A small network was trained on invented records. Each row is its activation on one of them, seen along a few directions.
Here are examples, each followed by its value of one field, TODU.
The word absent means that the record has no TODU.
Other fields move the rows too, some of them a lot.
Strong random noise was added to every row along 23 fixed directions; ignore it. To show where, here is one row again and again, with new noise each time:
[ 124  304 -194  129 -188   42 -163  576  409  243 -170  107 -252  278
 -382 -286 -298    5  -76 -349  113   99 -418    5  231  390   12 -229
 -129   27 -131  137  192  150 -120  361   27  608]
[-124  218  -46  -29 -117  344   28  231 -243  144 -306   34  -35  126
 -457  115  217  234 -425 -209    4 -119 -213 -108  294   66 -205 -489
 -293 -241  -30 -138  -38 -238 -107 -251 -199  447]
[ 209 -253 -297  167  -46   36   57  275  130   34  327  -52  262  302
  123  -36   73   -8  -95  309  312 -508  567  194 -308  157  168  295
   38 -375 -315  100 -216 -150  173  -94 -252  296]
[ 178  169  -65  196   85 -224 -337  -34  162    1   16  -67   20  -42
  -42  133 -159 -341   -2 -466  145   98 -359  -15  -30   44   83   32
  336 -325  315  341 -121  185  -99  -11 -112 -242]
[-104   -3  -29   15 -146   89   23  328  174 -192  100  106 -183  254
   28 -184  405  146   91 -252 -241 -276 -497 -331 -187   -9  -81  214
  195  128  -40  -79  157  120    7 -260 -131  -44]
[  71  622  -92   27  160   33  103  206  -46  373 -105   55  -78  497
 -267 -254  -76  136  -66 -369  -71 -201  255  150  -91 -134  200  -68
 -195    6   27  123  194    3   38  -52  123  -39]
[-433 -415 -158  -44  201  185  -98 -453 -327  -73 -539  208  294 -439
  160  147 -188  -31 -100 -239  184  -68  295   67   19  -12  -77 -275
   82 -454   46  119 -458  407 -286 -199 -299  553]
[ -71  -93  -36  148  -58  289  235 -107   92   86  162   77  -19  338
 -161  -37  113   32  483 -320 -373   23  -70 -238   -9 -291 -128   75
   93   71  157 -201   68  173 -346 -374 -247 -138]
[ 302  149 -316  -51   -2  341 -142  246 -179  -90  185  -46 -140  428
  -58  -47 -262 -301  207  -39  -47 -247  -36 -456 -283 -476   22  205
  121 -249 -279 -285  -17 -484  -21   93  465   67]
[ 302   94   39   -2  137  -96   86 -190  230  389 -116 -102 -138   22
  -61 -136   20 -231   28 -177   35  215  -21    4  -17  -35   13 -376
  239 -175  107 -147 -125 -183 -327  392   88   98]
[ 155  177 -154 -295  226 -150 -130  204 -171  -92 -205  293  118  -53
 -191  -78  115 -142 -243 -401  -17   71 -303 -182 -324 -157   48   52
  -15 -268   53  -87 -173 -371 -205 -146  339 -283]
[ 192 -295 -106   40  280 -261   10 -296  128  -59  -66 -117  446 -152
  -62  313  238 -272 -363 -123  269 -242 -405 -148 -186   90   74 -120
  238 -537  118 -232 -591 -265  255 -142 -146  266]
[-239   80 -381  145   92 -273 -246  315  462 -248 -596  197   78  -59
 -323 -218 -270   66 -145 -314 -211  -24 -196  143 -113   20  -48 -515
   -2  197  -55 -108 -115 -178  244 -151   39 -105]
[ 122  -32 -115  444  132   80 -199  -54  101   79 -322 -139  322  292
 -482   97 -240  -76  260 -242    2   20  230 -101   90  -61  200 -473
  206   27  237  -85  -84   58  219  297 -202  394]
[ 347   31  311 -130 -130   25  -65 -110   24  -82  223   33  173 -195
   38   21   94 -219   85  342  218   97   41  427  -23  100  -70  187
   13 -194  -91   77 -319 -134 -194 -188   76   66]
[ 289 -116  324  -83 -183   45 -149 -190  147 -298  -83   42   70  -77
  310   86 -158  119  343  111   42   53   -3   13  207  -58 -258   54
  173 -100 -271   16 -189  -76  -45  -39  -94   45]
[ -41  -47 -145  110 -355   76  -10  159  -57 -484  519  271 -147  -46
  253  -18 -370 -137    1  537  161   12  248  501  -29  227   88  420
 -208  -25 -147  276   21  -14  209 -114   48 -172]
[ 342  -13   39  301 -261   60 -143  572 -179   36  -87 -101  285  -83
  -33  314  -48  -95  192  178  215  294   79 -533  277   -6  161 -136
  348 -189 -123  220  259 -628 -293  373 -147  247]
[ 318 -137 -305  140   89   28  139  -66  201 -204 -213  110  376  266
 -368  172 -530  -16 -208   98  -15  351  116  293  457  169 -158 -246
  -94  -87  -25 -119  -94 -320 -587   47 -587  151]
[-237   21 -228   30  235   66  229 -179 -589  138  230  108   97   38
 -145  -78   44  -97 -206   96  -66 -154  549  215 -342  -27  312  251
 -267   20  279   38   22  219  220 -116  313 -240]
[ -44 -269  -47   40   29  265   70 -302 -270 -321  -72  -15 -167 -244
 -172  151  -94  -69   96  390  -11 -117   98 -133   92  116 -154  -84
  -71   32  119 -257 -142  176  -94 -347  144  237]
[ -63 -211  -75   46  -82    3 -423  291   82  -18   92 -446  221 -151
   84  330  -90  226    3  107  100  -86  356   38  296   51 -238  102
 -196  -63 -169   42 -123  -49  123  -12  -20  -89]
[-302 -419  -78 -156  275  -46   47    7   92  -21  315 -519  132 -168
   51  332  369   44 -396  -19    2  248 -331   51  348  275  -84  266
 -277  269  386 -425  -58  198 -411  330 -201   57]
[ 132  526  198  284 -345   15  376  -95  375  276  149  183 -407  202
  341  114 -279 -198  -66 -378  275   62 -633   96  260  150   58 -175
  268 -267  137  370   27  -16 -319  -19 -379  183]
[ 451   44  419   12  -77  111  -92  144 -237 -172 -301 -177  -98  137
  200   21 -105  300  -25  101  176  -64   33 -112  128  211  -17  182
   60  497  -82  -37  129   21 -109  395  153   34]

[-193  186   -3  -19  385 -148   44 -131 -203 -161 -344  -34  135  -18
  231  168 -395  116  181 -188 -179   13   30 -380  190 -314   98  126
   97  332   83   22  278  112 -100  -23  130 -238] | tatom
[  -7    5   73 -169  239 -290  287  -54  287  281   30 -138   52 -316
  274   82  154 -198 -200   46  378 -163 -284   -3 -265  226  211  187
  -24   76   71 -135 -278    2 -192   18  320  314] | gulem
[ 129 -144  -72  302  -94 -181  525  -28  415  123  198  -26 -144   -8
  527  153 -396  -44  269  241   93 -154   93 -228   -4  101   25  289
  288  232  -98  106  127  -17 -392 -246 -122 -175] | sovop
[ 150  -95 -159   98  -37 -174   93  -66 -234  248  -88  -92   76 -141
  -81  276 -216   69 -542  143   22   69   99 -179  243  313 -176 -200
   29  -33   75  118   56 -173  -12  222   52 -248] | pokul
[ -72  129  -70 -294  451 -147  -83 -469 -332  -36 -311 -199 -157 -123
  374 -119 -349    9 -162   64 -159 -184  162 -200   57 -139  -56  135
  198   51 -129   57  171  339   46  346  390  -22] | buzu
[ -29 -305 -293  235  127 -140  -36  316 -170 -210 -240  393  523  -81
 -465  100  158 -158   27 -481   48  177 -319 -380 -412   94  452   54
   85  -26  400  -25 -126  -68   70  -77  -38   42] | mugor
[-513 -341 -516  412    0   56  -11  297  183  225 -132    0  143   77
 -408  -99  -10  -55   -9 -349 -198   63  105   18 -188 -179  116 -477
 -236   76   89 -301  -69 -169  335  -56 -157  -77] | tatom
[-161  101 -235   31   84  123 -234  160   72   99   -6 -314 -174   51
  -60    3  -73 -138  134 -178 -130  404    7  -90  449 -250  -14 -243
   51 -277    6   93  380  -57 -441  380 -405  176] | guko
[-329 -200   60  199 -373  378  451 -393 -470 -178   87  638   85 -134
 -115  225 -395  -34  317  337 -112  303  286  -79  183 -191   41 -394
 -279   -6   61 -174  -96 -261  355 -183  141  180] | mopi
[  35  -83   87    6   25  137  -73 -235  -10   63 -121 -379 -215   10
  521  121 -434   71  -11    9  178 -157  176   95  141 -139 -166   90
  -32   87 -210  -82 -137   86  -72  178   54  -20] | ronub
[-395 -201   97   52 -153  223   10  367  158  229  -72 -280 -198  -26
  367 -110  216  369   -5 -265  117 -214    2  156   24  160  -96  248
 -228  363 -115   27   74  504 -282 -115 -253  174] | absent
[ 261 -252  101 -130 -189  136   45 -146   -6 -223   63  421  -86  158
 -260 -224  183  135  389  -97 -262  466   80   38  -26 -116 -169  -43
 -176 -180  -50 -109   61 -118 -183 -156 -297 -370] | gulem
[-126  173   25 -476   97  -45   60   85   74 -299   49  308 -219   22
  452   -3  113  279 -247   25  188  -24  233  164   69  111    4   91
 -104 -174  -32   80  -34  -77 -348  204 -105  134] | dum
[ 299  -51  -20  -34  182 -323   51   40   -5  228 -407   82 -150 -297
 -247 -344   94  -26 -164  111  108  207   87  -34  -49  368  101 -300
  -12 -131  -66   83  140   -5  -92  171  122  129] | buzu
[ 198 -130 -116 -111  -61  -57  130   14 -155 -202 -151  504  -96  131
  -75 -128 -124  237 -137  -81  -43  222   79 -177   70  215    6 -112
 -108 -176  -80   31  129 -129   64  279  -65  -12] | dum
[ 106  -47  -40   23 -187    5 -304  158  165   20  358 -275   60  -14
 -190  -38  293 -189  -50  305 -268 -313 -197  -34 -234  103 -389  290
  397  158  -55  117  -19  195  -65 -320  130 -325] | dazan
[-255   35 -316  307  194 -313 -274  230  449  -92   20 -151   97   86
 -309   50 -188  -85  166 -278 -186  181 -363 -221  389  213  146  -65
  227  152  333  209  353  503  113  247 -303  172] | pokul
[-167 -150 -256  -25  -42  -86  140   16   99  189 -173   49  193 -269
  192  211 -413  -64 -299 -207   36   21 -438 -132  220   36 -321   85
  -59 -248 -283   90 -163  -60 -390 -409 -125   33] | ronub
[ 157 -257 -127 -140  -15  140   78  105 -267   -9  103  115  178   31
   37  220 -164  -54 -163 -183  172  166 -220 -212   38  -54  -64  314
 -297 -285 -119 -154 -153 -268 -315  -85   -6  -37] | ronub
[ -55  179   75   90 -239  224 -125  255 -177 -238   -5  315  -46 -227
 -161  -90 -275 -110  354  224  233  188  196  403  220   70   58  107
 -308 -248 -140  432   90  161 -264 -622 -174  253] | rem
[ 110  -25   28  -88  273 -114  -54  182    2 -121 -504 -231   32 -159
  -60   74  218  341  -76   24  123   53  219 -140  297  105   41 -242
  -88  -81  -45  -34  148 -144 -329  -46 -345  191] | absent
[ 228  247   65 -125   94   -1 -139  209  354   80 -134 -146 -293  116
  -42 -407  334   19  -82   37   91 -198  146  543  -94   86 -137 -115
   88 -155 -148   83  -98   46 -529 -302 -297   62] | mugor
[ 146  -28  129 -263  408  -35  -94  101 -378 -205  -51  -17  -72  -24
  270  -55  221  180  445 -153  347   -3  501 -202 -169 -367  536  302
 -433 -455 -100 -140   64 -223  290   23  165   18] | dazan
[-267  -40  -53  -61 -231  101  180  140  173  126   25  204  597  122
 -199  113   95  282 -164   11 -360  -81  123  244  -32  -82 -363   -8
 -127  342 -135  -90 -206 -194 -139 -430 -127 -215] | absent
[ 154   95    7 -127  312 -312 -472   43  416 -497  128 -635 -244 -106
   71  240  -65  -88   60  346   96  327 -139   -8  546  -35   36 -204
  -48   35   98 -317  147 -351  189  649   37  -18] | mopi
[  25 -252    4  -72 -118 -119  -62  186  118   94  346 -177  124 -260
   59  -76  101  -38  163  315  -98  117 -294 -157  280  310 -188  572
   24  -35 -295  248  280  394 -165  -92  -47  192] | buzu
[-190   68   32 -317  166 -230 -361 -134  292 -257  188  170  165 -132
   62 -108  361  -72  210  -90 -173  -62  188  263 -269 -133  -54  138
  291 -162  197  238 -208  323  -38 -167  -41 -228] | guko
[-376  125  105 -195   28  -20  209 -351 -110  311  340  295  161 -157
  -87    0  473 -103  176 -228 -238    8  -91  -96 -120 -124    3   85
  117 -312  308  225  -55  405  -19 -356   13   25] | rem
[-209  -59  -68  -18 -273  -31  151  319   52  288  205  115  198 -161
   -4   79 -193  119   20  120  -73   98 -106 -180  192  240 -111  252
 -204  242 -190  169  174  111   33   57  281  185] | rem
[-106  115  181 -190 -191  139  114  177  148 -190  -74  466  -81  -17
  178  -23 -145   35  321 -124  151  144 -101  -44 -233 -125  149   -2
 -169  299   -9 -200 -164 -228 -136  116  375  203] | gulem
[ 144  295  148   83 -218  -99  202 -220    8  127  171  216  169  -82
   71  -76 -291 -286   -7   66  -12  212 -285  374   16   -1   76  124
   21 -112 -129  264  -43 -148  193  -67  122  -97] | dum
[ 292  211   85 -274  -24  284 -119 -118 -130 -219  703 -136 -361  303
 -312  319  -57   41   68  395   97  109  303  111  465  145 -178  212
 -454 -106  300 -148   52  112 -131  142  188   46] | guko
[ -22  224  472  -92 -239  142 -171   62  153 -161   60  115 -313  146
  259   -4  -50  303  385 -275  114 -116 -148   29   64  -58  -55  127
 -157  245    3   -7  -82  256  281  -29  211   34] | sovop
[  29 -200  232 -193  271 -146  297 -429  146  333  399 -132  -14 -104
 -244  -92  434   99  346  138  -97  153  154   79  113  165   52  143
 -447   18  222 -311  -24  434  198  -78  167  117] | dazan
[-103 -306   -9  100  -59  167  -94    5 -309 -105 -197   62   44 -277
   41  183 -118 -115   65 -266  218  373 -170 -146  132 -117   73 -134
 -154 -289   58  -52 -101 -156 -148   -2 -193   90] | nofo
[-142 -374  -26 -211  -46  -38  -61 -417  -53 -143  288  143   -6 -333
  109  297 -190 -143 -127   62   27  322  -41   61  110   41 -264  -66
 -181 -135  198 -229 -402  -38   87  162  286 -249] | nofo
[-248 -210 -207 -118  145  121 -294  104 -290 -448  106 -175   16 -139
   93  342  122   35 -120   54   75  -79   92 -186   67 -125  -70  217
 -107 -223   98  -25   -2  -12 -140 -246 -207 -171] | tatom
[ 174  480  272  120  -50 -177 -158  200  252   74  -12 -289 -157 -108
 -205   38  101  120  277  315   57 -406  196   21  -46   18   14 -118
  -42  207  -37   92   27  -86  462 -513  437 -130] | sovop
[ 329   17  -10   72  140  -29  -71  207  245 -265 -323  101  -41  -11
  -73 -129 -217 -350  206 -146  322  -28 -445  -77 -368  -83  248    6
  101   72  -42 -262 -264 -292 -172 -150  219  240] | nofo
[ -72   30 -311 -123  195 -303  225   24   54  191 -247  201  187 -175
   -6  167 -363  146 -300  -11    4   25  130 -244  247  173  -74 -158
  -72 -120  -64   79   -2 -151 -157   27  144   83] | pokul
[ 346  534  506  187 -151   42  196 -130  -47   68   57 -382 -171  213
  134   84  125  188   25  384   59 -503 -227  -12  346   65 -108  126
  142   33 -253  276  292   68  283 -552 -234   95] | mopi
[ 272 -204   10  344 -269  223  145  169   83 -251  114  150 -215  456
  -20 -104   14   31  373 -262  -47 -116 -495 -369 -115  -45   66  224
   74   11  -97 -143  131   17  173 -245 -312    6] | mugor

Which value of TODU does each new row have?
[ -49   19   32   35   18  -58 -139  119   49  109   23  -41 -223  -99
   83 -100   44   19  167 -124  179   47  210   75  -40  106  216  -81
  -68  -39  146   50  -19  177  160  336  240  148] | mugor
[ -30 -377   24 -114 -406  -80  119  130  -84  210  138  173  201 -232
  351   48 -107  243 -306  325  -23  -64   65 -148   61  366 -347  226
   71  140 -410  190  -37   -9  158  306  251   29] | rem
[  63   43   80 -376  -43  178  106 -292 -226  -87  144  -47   52  156
  502  155 -250  106  -65   32   62   -2 -218 -165  312 -232 -109  356
 -181 -361 -507  -35   68 -193  120  315  -46  336] | gulem
[ 211   67  274 -446  -56  124 -111    0 -170 -132  196  157  151  280
  -78  -98  574  223 -335   81   29 -119 -270   11   96  298 -154  296
   61 -209 -140  166   63  237  -64  237 -299  467] | tatom
[-130   82 -145  105  273   62  155 -312 -133   25   23   10 -124   14
  -45 -125   25 -367  367   43 -172  105   86 -256  -72 -316  242 -108
  356 -150  212   26  250  159 -253   -4  -91  144] | mopi
[  75  332   57   64   11  131  138 -109 -309  -48 -149   86 -199   22
   51  -42  -85  -62   38  354   65 -256  255 -154   19  -72  116 -169
  219 -188 -133  227  226  -82   36 -142    2  273] | dazan
[  96  103 -106  387 -253  125   47  123   12  -17 -291  342 -153  226
 -299 -251 -477   27  -40   84  110 -115  225  277  -50  245   67 -395
  -34  151  -90  160   14   58  291  -36  -34  231] | nofo
[ -86  248  -92  210   92 -188  219  -98  -77 -171 -532  114    2  -28
  -46  240 -302   89 -412 -288  127   81 -246   41   36  -58  232 -441
 -230   31  141  -48   -1 -482  293 -142 -201 -269] | gulem
[  29 -362  222  -82   73  -46  -70   64  105 -141   72  -17  -16  237
  290  -58  238  440  202 -253   64   54  177  -50   42   99   75  275
 -118  232   85 -123   23  317   99  393 -228  -73] | mopi
[-102  -15    6  225  -77   70   44  348 -297  415 -202 -249  408   -8
 -142   86  421  151 -310 -104  -22  -85   88  -92  122   52   24  -65
  150  -63  -31  301  225  -49 -254  -77 -498  143] | guko
[ 252 -287  143 -458  280 -336    3  -58  -34 -285 -125  107  216 -312
  373  -15  380  184   -5  354   89 -416  216 -390 -385  145  -31  423
  320    7 -201  -21 -181   34  -18  -92  352   54] | guko
[  64  166  125   43   66 -111 -291  -99  111   38  111 -129  143 -178
 -103  381 -203  -84  -23 -150  426  -68  216  403   22  146   76   53
 -277 -148  346  215 -430  225  131 -256  113  -66] | guko
[-281  280   44  -88 -278  419  -92 -230 -645   73   30  329 -159   54
   41 -250  -40  -91  -52  212 -316  -80  419  139 -105 -287 -196 -161
  272 -131 -144  410  186  170   13  -21  107  -78] | mopi
[ -89   70  -30   20 -218 -131  235  -71  244   87   70   51  -94 -212
  147 -163  -46 -176 -204  278   -9   51 -385  271   77   54  -80 -208
  -60 -196 -384   -2  -20 -346  268  -96  -29  148] | tatom
